Each row below holds a small network's activations on one record, seen along a few directions.
Each row is followed by the record's values for the fields Beko, Puzus, Luv, Kediv, Sigo, Befis.
A field that a record lacks is written missing.
The largest differences between rows may come from other fields.
In the rows, 500 means zero.
Random noise pushes rows far along 2 fixed directions. That doesn't count. These rows show it; they differ only by the noise:
[552 588 499 412 447 465 571 545 557 336 609 345 494 431 302 606 552 461
 572 459 526 450 416 445]
[528 651 408 523 447 411 511 576 507 387 512 390 530 513 320 569 557 481
 601 415 458 471 382 473]
[533 595 407 590 345 442 493 588 584 375 342 330 570 581 377 529 567 550
 742 340 355 433 411 460]
[521 689 388 519 489 386 504 578 463 403 562 425 521 503 300 579 554 456
 547 436 487 491 362 484]

[470 510 500 583 608 418 397 519 387 627 534 666 554 569 523 434 512 482
 529 456 470 575 491 622] | Beko=missing, Puzus=missing, Luv=missing, Kediv=f2, Sigo=w1, Befis=b2
[429 742 239 509 626 415 506 540 399 507 492 646 421 488 508 492 463 471
 322 561 519 511 426 511] | Beko=u2, Puzus=v2, Luv=g3, Kediv=f2, Sigo=missing, Befis=missing
[521 572 476 495 405 510 544 557 585 456 398 336 522 550 392 520 462 459
 603 402 393 369 466 398] | Beko=missing, Puzus=missing, Luv=missing, Kediv=f1, Sigo=missing, Befis=b1
[428 432 473 489 461 616 536 463 636 494 239 519 509 562 681 501 415 599
 515 498 373 445 588 470] | Beko=u1, Puzus=v3, Luv=g3, Kediv=f1, Sigo=missing, Befis=b2
[542 304 634 407 461 561 532 453 518 502 587 542 477 445 644 461 471 523
 469 569 564 575 530 508] | Beko=u2, Puzus=v3, Luv=g1, Kediv=missing, Sigo=missing, Befis=b2
[455 549 351 457 504 563 521 514 510 506 377 559 465 485 609 492 483 564
 411 539 502 511 512 504] | Beko=u1, Puzus=v3, Luv=g3, Kediv=f1, Sigo=missing, Befis=b2
[465 494 485 551 458 506 485 498 531 538 422 465 514 521 503 506 439 457
 528 468 493 470 491 469] | Beko=u2, Puzus=v2, Luv=g3, Kediv=f1, Sigo=missing, Befis=b1
[506 448 491 434 411 609 574 522 641 453 463 392 526 468 528 496 525 571
 548 480 438 436 537 432] | Beko=u1, Puzus=v1, Luv=g1, Kediv=f1, Sigo=missing, Befis=b2
[489 516 635 440 626 508 521 479 444 526 701 547 473 417 438 635 438 449
 407 583 605 466 463 483] | Beko=u2, Puzus=v3, Luv=g1, Kediv=f1, Sigo=w3, Befis=b1
[457 750 311 512 529 405 488 597 362 487 601 542 508 473 351 557 560 447
 449 450 551 533 344 517] | Beko=u1, Puzus=v3, Luv=g3, Kediv=f1, Sigo=w3, Befis=b1
[521 389 745 446 437 634 552 473 697 433 479 316 420 454 520 568 447 512
 542 565 451 373 578 416] | Beko=u2, Puzus=v3, Luv=g1, Kediv=f1, Sigo=missing, Befis=b1
[519 440 493 487 357 550 541 576 602 446 366 374 517 494 500 468 504 589
 655 468 472 464 558 496] | Beko=missing, Puzus=missing, Luv=missing, Kediv=f1, Sigo=missing, Befis=b1
[538 455 537 462 441 532 587 478 507 450 535 457 523 439 459 534 491 440
 583 498 457 478 541 543] | Beko=u2, Puzus=v3, Luv=g1, Kediv=f1, Sigo=w1, Befis=b2
[440 717 272 542 555 387 429 523 311 588 530 694 477 518 464 474 498 490
 340 541 570 562 357 611] | Beko=u2, Puzus=v1, Luv=g1, Kediv=f1, Sigo=w2, Befis=b2
[523 657 370 473 447 491 523 509 485 458 522 489 473 494 404 523 528 494
 424 467 525 427 395 456] | Beko=u2, Puzus=v2, Luv=g3, Kediv=f1, Sigo=w2, Befis=b2
[416 532 442 487 601 515 500 485 368 540 499 623 515 497 508 459 463 414
 353 539 549 518 466 472] | Beko=missing, Puzus=missing, Luv=missing, Kediv=missing, Sigo=missing, Befis=missing
[490 535 500 367 575 570 559 434 553 442 592 424 420 402 524 581 484 474
 369 541 508 407 532 397] | Beko=u1, Puzus=v3, Luv=g3, Kediv=f2, Sigo=missing, Befis=missing
[483 509 565 525 503 477 449 502 496 539 528 397 494 458 473 539 463 510
 503 495 508 467 471 511] | Beko=u2, Puzus=v1, Luv=g1, Kediv=f1, Sigo=missing, Befis=b1
[562 499 626 611 504 488 430 474 483 523 593 371 520 519 394 575 497 492
 543 436 493 478 448 431] | Beko=u1, Puzus=v2, Luv=g2, Kediv=f1, Sigo=w1, Befis=b1
[564 616 469 540 480 465 541 548 582 512 393 422 541 571 372 494 568 517
 572 434 409 405 471 388] | Beko=missing, Puzus=missing, Luv=missing, Kediv=f1, Sigo=w1, Befis=b1
[464 470 600 355 644 546 510 445 419 551 760 571 424 374 582 512 451 456
 318 630 652 551 565 537] | Beko=missing, Puzus=missing, Luv=missing, Kediv=f2, Sigo=missing, Befis=missing
[467 616 404 525 665 409 411 514 316 592 578 636 443 526 513 449 442 474
 371 564 563 603 447 580] | Beko=missing, Puzus=missing, Luv=missing, Kediv=f2, Sigo=missing, Befis=missing
[496 419 495 521 397 581 498 564 585 437 297 431 550 545 513 449 561 478
 622 441 416 361 511 426] | Beko=missing, Puzus=missing, Luv=missing, Kediv=missing, Sigo=missing, Befis=missing
[571 606 446 434 476 490 550 558 440 455 523 478 446 451 400 530 534 470
 497 481 552 529 474 477] | Beko=missing, Puzus=missing, Luv=missing, Kediv=f1, Sigo=w1, Befis=b1
[488 562 483 300 566 606 610 438 585 415 525 471 371 374 555 553 473 495
 358 619 537 414 526 392] | Beko=u2, Puzus=v1, Luv=g1, Kediv=f2, Sigo=missing, Befis=missing
[570 413 643 468 535 573 545 403 553 495 584 419 488 421 483 503 493 478
 502 481 530 485 548 429] | Beko=u1, Puzus=v2, Luv=g2, Kediv=f2, Sigo=w1, Befis=b1
[481 364 644 536 473 570 450 433 506 508 443 414 575 508 553 505 459 462
 516 488 449 411 553 426] | Beko=missing, Puzus=missing, Luv=missing, Kediv=missing, Sigo=missing, Befis=missing
[477 535 436 341 509 491 564 537 504 428 575 659 401 404 525 541 501 451
 304 603 579 540 490 485] | Beko=u2, Puzus=v2, Luv=g3, Kediv=missing, Sigo=missing, Befis=b2
[527 449 537 379 541 478 550 497 377 497 730 566 499 407 399 493 514 374
 491 521 628 624 516 647] | Beko=missing, Puzus=missing, Luv=missing, Kediv=f1, Sigo=w1, Befis=b2
[551 342 463 467 368 473 524 553 533 425 482 531 569 423 516 434 554 570
 650 447 553 633 552 694] | Beko=u2, Puzus=v2, Luv=g3, Kediv=f1, Sigo=w1, Befis=b2
[553 416 759 268 473 621 589 448 589 380 782 300 493 302 372 661 483 378
 507 531 647 416 496 417] | Beko=u2, Puzus=v1, Luv=g1, Kediv=f1, Sigo=w3, Befis=b1
[551 494 593 399 455 510 523 443 623 436 549 355 482 385 403 539 539 492
 559 510 470 421 512 426] | Beko=u2, Puzus=v1, Luv=g1, Kediv=f2, Sigo=w1, Befis=b1
[507 479 482 662 417 555 423 513 555 528 285 488 535 571 587 416 493 624
 649 407 406 482 501 435] | Beko=u1, Puzus=v2, Luv=g2, Kediv=f2, Sigo=w1, Befis=b1
[431 678 371 583 599 484 426 455 478 564 339 513 506 596 548 512 437 465
 434 506 352 423 444 414] | Beko=u2, Puzus=v1, Luv=g1, Kediv=f2, Sigo=missing, Befis=missing
[509 484 599 524 581 468 465 434 487 580 543 517 512 504 480 474 506 508
 472 449 535 549 543 510] | Beko=missing, Puzus=missing, Luv=missing, Kediv=f2, Sigo=w1, Befis=b1
[477 590 273 676 360 440 482 556 510 499 183 500 608 637 501 463 525 531
 698 314 275 469 484 548] | Beko=u2, Puzus=v2, Luv=g3, Kediv=f1, Sigo=w1, Befis=b2

Here are new rows. What are their fields?
[446 524 412 630 504 421 382 541 432 605 451 558 521 591 540 377 497 539
 544 453 485 564 501 532] | Beko=missing, Puzus=missing, Luv=missing, Kediv=f2, Sigo=missing, Befis=missing
[554 362 637 443 371 551 565 473 557 444 540 366 550 443 465 525 526 522
 645 412 504 483 620 546] | Beko=missing, Puzus=missing, Luv=missing, Kediv=f1, Sigo=w1, Befis=b2
[437 639 334 752 504 383 371 599 435 645 295 619 553 673 565 459 511 545
 486 402 397 525 438 550] | Beko=u2, Puzus=v2, Luv=g3, Kediv=f1, Sigo=missing, Befis=b1
[477 468 461 612 432 536 437 478 489 586 313 571 574 605 680 442 443 508
 538 489 380 485 496 464] | Beko=u2, Puzus=v3, Luv=g1, Kediv=missing, Sigo=missing, Befis=b2
[552 339 741 321 482 639 647 436 571 445 708 464 469 353 491 563 451 446
 461 512 623 472 643 496] | Beko=missing, Puzus=missing, Luv=missing, Kediv=f1, Sigo=w1, Befis=b2
[553 352 669 624 371 526 421 479 560 519 396 354 543 536 510 497 481 600
 731 433 421 493 519 520] | Beko=u2, Puzus=v3, Luv=g1, Kediv=f1, Sigo=w1, Befis=b1
[542 475 451 293 513 535 597 481 482 409 691 595 418 350 442 514 517 487
 342 611 742 578 466 581] | Beko=u2, Puzus=v2, Luv=g3, Kediv=f1, Sigo=w2, Befis=b2
[460 626 343 527 546 401 490 490 386 554 495 644 472 543 542 514 483 483
 354 609 459 538 434 485] | Beko=u2, Puzus=v3, Luv=g1, Kediv=missing, Sigo=missing, Befis=b2
[532 394 537 168 483 589 701 493 550 351 720 562 452 273 418 516 510 413
 456 643 731 570 601 581] | Beko=missing, Puzus=missing, Luv=missing, Kediv=f1, Sigo=w1, Befis=b2
[532 436 545 448 430 474 506 531 467 528 610 492 502 412 398 458 558 510
 578 498 620 597 519 617] | Beko=missing, Puzus=missing, Luv=missing, Kediv=f1, Sigo=w1, Befis=b1
[501 322 640 505 374 563 497 465 567 425 402 330 542 478 550 488 531 579
 593 463 422 381 585 407] | Beko=missing, Puzus=missing, Luv=missing, Kediv=missing, Sigo=missing, Befis=missing
[481 358 617 600 544 422 378 481 373 551 557 504 568 533 542 429 517 522
 485 465 510 588 497 556] | Beko=missing, Puzus=missing, Luv=missing, Kediv=missing, Sigo=missing, Befis=missing
[476 652 369 525 569 480 488 552 428 475 554 602 509 458 485 502 506 510
 437 525 528 539 445 464] | Beko=u1, Puzus=v2, Luv=g2, Kediv=f2, Sigo=w3, Befis=b1
[548 357 513 588 352 385 429 584 444 511 509 496 618 524 462 394 548 562
 757 398 512 659 521 743] | Beko=missing, Puzus=missing, Luv=missing, Kediv=f1, Sigo=w1, Befis=b2
[511 552 631 440 579 492 473 479 438 474 738 476 543 407 441 540 500 414
 436 551 632 555 519 492] | Beko=missing, Puzus=missing, Luv=missing, Kediv=f2, Sigo=w3, Befis=b1
[486 428 586 535 574 514 412 458 509 558 534 480 561 552 555 466 445 472
 496 471 495 523 542 492] | Beko=missing, Puzus=missing, Luv=missing, Kediv=f2, Sigo=missing, Befis=missing
[559 457 595 570 368 493 492 530 596 476 380 269 569 550 470 496 458 532
 689 415 419 385 534 450] | Beko=missing, Puzus=missing, Luv=missing, Kediv=f1, Sigo=missing, Befis=b1
[495 416 469 489 356 498 526 564 519 472 391 595 552 479 556 404 506 587
 624 469 480 611 608 653] | Beko=missing, Puzus=missing, Luv=missing, Kediv=f1, Sigo=w1, Befis=b2
